Each row below holds a small network's activations on one input, seen along a few directions.
In each table, some parts of the input vary, and every possible input appears once, in random order.
A made-up example of a description, with smaller parts first: one of 2 separate values, together with either a single point or one of 9 places along a line or (one of 5 places around a ring, together with one of 6 places along a line).
Shared parts are said once, and a part with two or three values counts as separate values.

Rows:
row 1: [  1   9   3  -6 -14   5  -3  -7   9   5   7   3   2  -8   0   4  10   0]
row 2: [-12  -3   1   0  20 -11   8   4  -7  -2   5  -7  -6  10 -10 -10   4   4]
row 3: [ 29  -1  -7  21 -14   1  -1   8  -9 -10 -38  39  -1  -7  36  30 -25  -2]
row 4: [  1   6  -5  -7  -7   6  -1   1   5  -4  12 -19   4 -12 -14  -6   7  -1]
row 5: [-19  -2  -6  -9  11   1 -11  -3   3  17  13 -24  -4   3 -15  -9   9  -7]
row 6: [ -3   7  -3  -7  -9  11  -9  -1   9   1  19 -20  -2  -7  -4 -10   0  -3]
row 7: [-12  -6  -1  -8  13   5  -8  -4  -1   9  11 -22  -2   4 -19 -12   7   0]
row 8: [  7   6   8  -5 -13   8  -1  -7   3  -1   5   5   4  -9  -4   0   8   7]
row 9: [  1  -7   7   1   5 -11  12   0  -2  -7  -2   6   6   8  -2  -6   2   3]
row 10: [-3 -5  9  0  2 -8  6 -2  2  5  2  5  4 11  5 -3  3 -2]
row 11: [ 29  -4  -4  22 -11  -1  10  10  -7 -19 -44  41   2  -8  28  34 -23  -1]
row 12: [-18   0  -1   0  15  -6  -1   1  -7   6  11  -7  -8  15   0 -13   0   2]
What do these inputs look like to the network? -> one of 2 separate values, together with either a single point or one of 5 places around a ring
The inputs of row 4 and row 6 match in every part but the choice among 2 separate values. If row 7 is changed in the same way as row 4 into row 6, which row does it become? -> row 5

Rows:
row 13: [-18   2  12   4  15 -33  31 -16 -21  -6  -1  40  12  38  11 -15  14  16]
row 14: [ 36  -3 -14   2 -20  13 -25  10  19 -15 -32   4  -8 -28 -16  40  11   3]
row 15: [ -7  20   6  -5 -28  -5  30 -18  -6   4  19  15  31   1  23 -25   9  -1]
row 16: [-19 -24  -1   6  53   4  -4  12 -26  13  -4 -35  -9  23 -27 -12  -6  -1]
row 17: [  9 -15  14   4  21 -11  30  -1 -26 -29  -9   7  20  20 -24 -19  13  24]
row 18: [  3   1 -17  26   7 -25  -6  15 -19   3 -47  54 -17  15  41  26 -14   4]
row 19: [-27  13  -1 -23  -8  21 -18  -5  27  13  39 -44 -20 -27 -18 -17  -6 -12]
row 20: [ 33 -20 -14  24  18  -6   0  21 -20 -21 -50  18  -3  -4   3  29 -21   2]
row 21: [ 24  17 -10  16 -37  10 -12   5  -1   4 -12  27   2 -10  55  20 -26  -9]
row 22: [-12  -2  -8 -13  18  11 -20  10  17   7  23 -54 -17  -4 -42   0  24  -3]
row 23: [-33   4 -14 -10  -4   3 -17  -8   2  34  27 -28   0   8  22 -33 -14 -20]
row 24: [ 19  -3  21 -12 -11  -4  13  -1  18 -23  14 -10  19  -4 -41  -6  36  12]
row 25: [  4  15  28 -19 -30   9  24 -15  23 -11  33  -2  18 -28 -12 -10  12   2]
row 26: [-42 -16  -7   2  47 -19 -10  -5 -19  37   2  -5 -18  40  11 -16  -7  -8]
row 27: [ 29  12   6  -1 -39  33 -15  -4  32 -12  -3  13 -11 -40  15  36 -24  -9]
The inputs of row 26 and row 13 match in every part but one. If row 23 is changed in the same way as row 26 into row 13, which row does it become? -> row 15
What do these inputs look like to the network? -> one of 3 separate values, together with one of 5 places around a ring
Which other rows does row 22 become when the choice among 3 separate values takes its other values? List them by row number. -> row 14, row 24
Which other rows does row 21 become when the place on the ring of 5 takes its other values? List them by row number. -> row 14, row 18, row 20, row 27

Rows:
row 28: [ 24   7  -6  14 -23   2   2   3  -7 -12 -17  27  10  -5  29  12 -17   0]
row 29: [ -2  19  24 -22 -30   3  40 -22   2 -16  42 -12  38 -13 -19 -48  27  15]
row 30: [ 22   9  -2  10 -25  18   1   2  -5  -6 -13  15   8 -19  23  11 -20  -1]
row 31: [-31  -1   2  -4  21 -19  -2  -8  -5  19  12   4  -8  31   4 -12  13   3]
row 32: [-18  -5 -11  11  23 -13  -3   7 -20  20  -7   3  -8  20  20  -6 -13  -7]
row 33: [-32  -2  -3  -1  25 -21   0  -6 -12  15   1  10 -13  23   6 -11   0   3]
row 34: [-25 -11  -9   8  29 -23   3  -2 -19  17 -10  10  -2  35  16  -8  -3  -3]
row 35: [  0  -8  11   0  17 -17   8   0  -4  -9  -5  12   1  21 -18   2  24  15]
row 36: [ 21   6   2  14 -17  -9  16   2 -10  -9 -19  37  13  -3  31  12 -10   2]
row 37: [  7   2   0 -10  -2   7 -15   4  30  -8   5 -17 -15 -16 -31  25  22  -1]
row 38: [ 17  12   3  -4 -34  19  -3   1  21  -9   4   0   1 -30  11  10 -11  -6]
row 39: [-16  -3 -12   6  15  12 -15   5 -15  21  -1 -16 -12   3  12  -7 -23 -11]
row 40: [-15  -5 -17  11  18  -3 -14   7 -15  16  -6  -6 -10  18  18  -6 -18  -9]
row 41: [ 17  11   2 -10 -40  13 -13  -3  32  -3   6   2   1 -29   5  17   5  -7]
row 42: [ 24   9  -3   1 -31  21   0  -2   8  -9  -3   6   7 -28  21   8 -19  -5]
row 43: [-19   0  -6  -5   7  13 -19   4  10  20  15 -30 -17  -6   0  -7 -15 -16]
row 44: [ 13   1   5  11 -10 -18  22  -7  -9 -12 -21  44  17  14  24   9   0   4]
row 45: [ 11  -7  -1  -7  -1  10 -19   5  19  -3  -1 -21  -7 -15 -26  14   8  -3]
row 46: [-18   0  -8 -12   2   8 -28  -1  20  25  17 -28 -17  -5  -7  -1  -2 -16]
row 47: [  7  11  16  -1 -19 -16  17 -13   7  -8   2  38  10  10  12   4  20  11]
row 48: [ 13  21   3 -13 -41  10  -9  -4  43  -9  11   6  -9 -30  -1  29  19  -4]
row 49: [ 17 -10  -5   3   6  17  -6   7  -3  -8  -9 -17  -3 -14 -11   5 -14  -2]
row 50: [-13  -2 -12  -1  10  16 -16   2  -3  20   9 -24 -13  -5   9 -10 -23 -15]
row 51: [ 13 -13  -3  14  19 -11   7  14 -20  -8 -25  10   2  10  -2   9  -4   5]
row 52: [ 15 -11  -4  10  12  15  -6  11 -16  -7 -19  -9  -1  -5  -9   9 -14   2]
row 53: [  0 -10   6   3  22 -18  10   2 -11 -14 -16  19  -3  13 -16   4  10  15]
row 54: [-23   8  -8 -15   1   5 -24  -2  30  22  21 -25 -25  -5 -12   9  11 -13]
row 55: [  7  10  11   3 -15 -16  19 -10  -1 -14 -11  45   6   1  15   7   6  12]
row 56: [-39   5  14 -24  12  -1  18 -16 -10  13  54 -42  20  12 -28 -59  19   4]
row 57: [  6 -19  -1  11  25 -20  13   6 -19 -11 -27  17   7  25  -7   7   6   8]
row 58: [ -9  -2  20 -17   9   2  32  -9  -9 -15  38 -34  29  -1 -49 -48  30  17]
row 59: [ 16 -13 -10  14  14  -2  -5  14 -17 -12 -23   1   0   9  -2  10 -10   3]
row 60: [ 10  -7   1  -1   3  14  -9  10   9  -8  -2 -23  -7 -15 -20   8  -6  -3]
What do these inputs look like to the network? -> one of 3 separate values, together with either a single point or one of 10 places along a line
The inputs of row 49 and row 50 match in every part but the choice among 3 separate values. If row 58 is changed in the same way as row 49 into row 50, which row does it become? -> row 56
Which other rows does row 33 become when the choice among 3 separate values takes its other values? List them by row number. -> row 53, row 55
Which other rows agree with row 44 in the choice among 3 separate values? List them by row number. -> row 28, row 29, row 30, row 36, row 38, row 41, row 42, row 47, row 48, row 55
